Here are a small network's activations along a few directions, averaged over the inputs that share one value of a field.
Values that are neighbours, or in one group, have similar rows; names and order tell nothing.
(in the rows, 500 means zero)
Random noise pushes rows far along 5 fixed directions. That doesn't count. These rows show it; they differ only by the noise:
[405 508 499 530 524 613 590 465 654 533 453 542 701 391 603 482 460 387
 585]
[643 424 500 546 617 587 468 593 533 610 650 277 314 498 281 431 774 493
 406]
[661 372 516 516 476 675 366 583 240 767 589 518 142 483 305 439 550 475
 333]
[508 408 500 396 556 451 526 281 778 515 787 446 654 409 724 390 890 691
 662]
[297 600 505 574 552 293 686 406 725 544 495 703 988 441 675 487 434 450
 594]
[539 409 492 458 497 504 479 339 538 684 710 543 501 407 526 440 682 577
 490]
[386 554 516 596 545 658 609 624 601 495 307 544 687 438 551 495 328 284
 562]


Field Z:
z7: [518 561 446 376 342 320 453  71 577 631 827 490 595 316 347 603 680 569
 460]
z8: [454 680 485 542 423 587 612 519 336 261 122 433 328 479 397 542  58 231
 481]
z3: [432 441 501 456 231 810 364 626 413 420 137 608 482 477 641 719  40 422
 558]
z4: [421 420 577 520 385 405 446 553 382 511 509 987 633 528 944 319 331 659
 690]
z9: [370 853 512 650 431 150 566 669 577 220 238 570 742 729 489 538 303 444
 573]
z11: [570 389 627 443 384 677 356 703 274 390 360 760 240 551 754 467 360 480
 587]
z12: [411 556 490 420 472 558 471 577 642 511 333 563 788 605 503 625 293 425
 480]
z1: [612 325 390 446 764 528 395 694 561 609 612 155 307 625 174 536 861 683
 392]
z6: [524 607 457 537 485 349 566 228 312 589 629 353 351 456 297 572 582 430
 254]
z5: [580 669 541 597 446 354 455 956 310 383 138 548 356 847 172 661 238 598
 367]
z2: [516 574 501 736 655 461 644 619 239 545 452 344 319 539 179 503 387 292
 296]
z10: [628 348 592 492 709 271 396 804  56 395 613 613 142 722 680 239 522 676
 415]
Z is arranged as a 3 by 4 grid.
- Which values are neighbours of z1? Give them in the order they are listed. => z4, z12
- Which values are neighbours of z8? Give them in the order they are listed. => z9, z6
- What is the length, in steps, of the shortest route from z5 to z10? => 5
Each value of Z is a pair of two hidden parts, and every pair occurs once (3 first parts, 4 second parts).
- Changing only the second part turns z4 into z7. z10 has the same second part as z4; what does that change turn z10 into? => z6
- Changing only the second part turns z2 into z8. z12 has the same second part as z2; what does that change turn z12 into? => z5
